A small network was shown many inputs. Here are its activations along a few directions, one row for each input.
In each table, some parts of the input vary, and every possible input appears once, in random order.
A made-up example of a description, with smaller parts first: one of 2 separate values, together with either a single point or one of 9 places around a ring or (one of 6 places along a line, together with one of 8 places around a ring).
Shared parts are said once, and a part with two or three values counts as separate values.
(in the rows, 128 means zero)

Other details of the inputs vary at random and push rows far along two fixed directions, the same in every table; ignore that.

Rows:
x1: [136 146 144  87 182 155 163 145 163 183 121 153 126]
x2: [174  62 146 183  71 118 104  86  22  84 144  98 145]
x3: [101  97 127 112 102 103 114 148  79 105 158  93 127]
x4: [120 107 127  98  92 110 113 121 112 108 122 136 115]
x5: [ 99 129 113 140 150 145 138 164 126 152 153 150 122]
x6: [149 133  88 103 102 154 143 196  93 127 170 176 107]
x7: [127 145 108 138 129 163 148 219  98 122 177 136 119]
x8: [125  98 106 157  68  78 106 109  78  73 177  67 161]
x9: [124 140 133 104 133 163 137 224 101 119 169 121 114]
x10: [114 149 123 167 140 125 101  59 196 136  73 150 112]
x11: [ 95 118 146 152 121  87  84  77 133  99 111  68 128]
x12: [123 140 138  88 158 172 144 195 135 162 187 143 119]
x13: [115 147 117 162 141 129 113 133 128 118 145 113 125]
x14: [125 142 156 120 182 126 133  84 197 166  76 128 147]
x15: [ 84 110 126 163 132 110 123  69 157 145 129 115 142]
x16: [125 128 121 152 111 115 109  65 178 123 104 144 143]
x17: [136 140 117 126 161 136 167 123 150 173 125 152 134]
x18: [120 112 139 101 101 116 117  88 149 127 123 134 124]
x19: [117 166 133 152 196 160 168 136 189 179  70 172 123]
x20: [137 131 103 137  85 134 131 151 112 100 130 145 116]
x21: [106 105 119 151  88  92 116  36 156 121 106 134 137]
x22: [159 105 101 140  72  64 132 100  66  77 147  73 166]
x23: [119 133 147 123 148 118 144 119 142 132  75 115 129]
x24: [149 150 110 147 136 108 137 121 110 116 117 112 130]
x25: [175 144 113  85  84 135 110 195  77  84 175 121 101]
x26: [124 155 143 104 149 176 132 164 178 148  99 175 101]
x27: [ 89 110 158 146 132  95  94  60 168 117 109  84 155]
x28: [109 144 122 139 190 140 161 114 170 186  81 172 128]
x29: [191 118 174 117 170 225 130 196  90 169 154 170 111]
x30: [134 115 127  91 124 105 147 149  81 122 127 115 130]
x31: [167 133 122  80  93 141 118 173 113 104 170 134 128]
x32: [125 142 147 131 156  99 118  78 148 125  73  98 129]
Each input here is: one of 2 separate values, together with either a single point or (one of 3 separate values, together with one of 5 places around a ring).
Changing only the choice among 2 separate values turns x25 into x10. The same change can be made to x18. Which row results? -> x21
Which other rows does x8 become when the place on the ring of 5 takes its other values? List them by row number. -> x5, x7, x13, x15

Rows:
x33: [186 139 114 108 123 180 143 227  72 129 199 150 128]
x34: [143 152 111  84 122 147 147 187 115 118 161 139 119]
x35: [125 106 132 157 116 128 122 110 113 120 116 128 137]
x36: [141 144 149 127 195 193 141 146 182 184 107 176 110]
x37: [112 104 121 126  75  57 115  70 110  83 109  85 142]
x38: [110 137 164 148 186 154 129  63 197 168  60 156 130]
x39: [122 147 143 170 183 163 136 104 183 173  93 167 120]
x40: [115 105 115 124  73  58 114  70 110  89 106  80 143]
x41: [118 120 119 120 112 109 120 111 142 112 123 112 123]
x42: [107 108 151 150 151 105 127 106 108 130 121  78 148]
x43: [113 110 101 130  80  85 114 105  96  91 151 103 133]
x44: [156 152 107  81 106 162 149 236  94 124 205 147 109]
x45: [110 132 119 124 104 103 110 109 130 109 118 109 125]
x46: [ 88 150 138 149 171 137 117  76 228 167  79 155 135]
x47: [138 106 146 138 120 109 112  97 111 111 111 119 133]
x48: [ 82 106 128 138 112  59 118  90 109  96 127  49 151]
x49: [125 137 101 138 104 110 132 139 119 106 149 121 124]
x50: [181 145 118  97 123 179 140 230  64 128 186 146 111]
x51: [145 153 147 118 193 182 149 146 175 194  97 178 119]
x52: [136  94 121 150  91 103 114  96  72  99 145 106 137]
x53: [131 133 119 103 115 112 123 151 122 109 142 128 123]
x54: [128 139 158 136 184 156 139 103 181 177  80 166 125]
x55: [131 111 149 145 116 128 121 102 119 128 123 124 129]
x56: [130 143 101 110 118 151 142 198 119 125 164 150 120]
What do these inputs look like to the network? -> one of 2 separate values, together with either a single point or one of 11 places along a line
Changing only the choice among 2 separate values turns x47 into x53. The same change can be made to x50. Which row results? -> x45
Which other rows does x35 become when the choice among 2 separate values takes its other values? List them by row number. -> x56

Rows:
x57: [ 82 107 107 198 100  96 106  86 120 103 146  97 143]
x58: [120 144 153 131 196 154 136 123 172 177 111 138 132]
x59: [ 96 119 117 137  93  66 114  68 148  94  93  92 144]
x60: [172 149 123 115 147 179 141 172 129 154 151 177 116]
x61: [137 166 109  87 147 155 143 188 155 148 160 158 115]
x62: [ 94 160 137 122 166 143 119 109 211 157  89 157 109]
x63: [183 107 109 117  52 122 117 168  26  67 181 112 119]
x64: [134 104 122 155  92  92 127  66 104 106 102 114 136]
x65: [102 132 158 138 199 148 130 109 178 179  87 144 131]
x66: [143 148 145 110 174 175 139 193 121 154 150 139 113]
x67: [102  87 162 150 114  93 105  60 119 111 103  77 147]
x68: [ 90 108 119 131  93  68 104  64 142  99  98 102 137]
x69: [180  94 116 112  44 128 120 166  30  71 188 114 127]
x70: [187 150 110 107 129 181 155 219  95 135 167 171 119]
x71: [145 108 125 125 101  98 134 152  58  91 154  74 148]
x72: [125 133 144 146 168 160 124  94 183 171  80 184 120]
x73: [146 167  92  77 131 152 167 228 114 137 181 152 110]
x74: [102 143 152 142 201 142 151 106 177 182  87 135 131]
x75: [ 90 105 133 130  84  81 101  61 149  96 105  97 135]
What do these inputs look like to the network? -> either a single point or (one of 3 separate values, together with one of 6 places along a line)
Which other rows does x62 become when the choice among 3 separate values takes its other values? List them by row number. -> x63, x66
Which other rows does x60 become when the place on the line of 6 takes its other values? List them by row number. -> x63, x64, x69, x70, x72
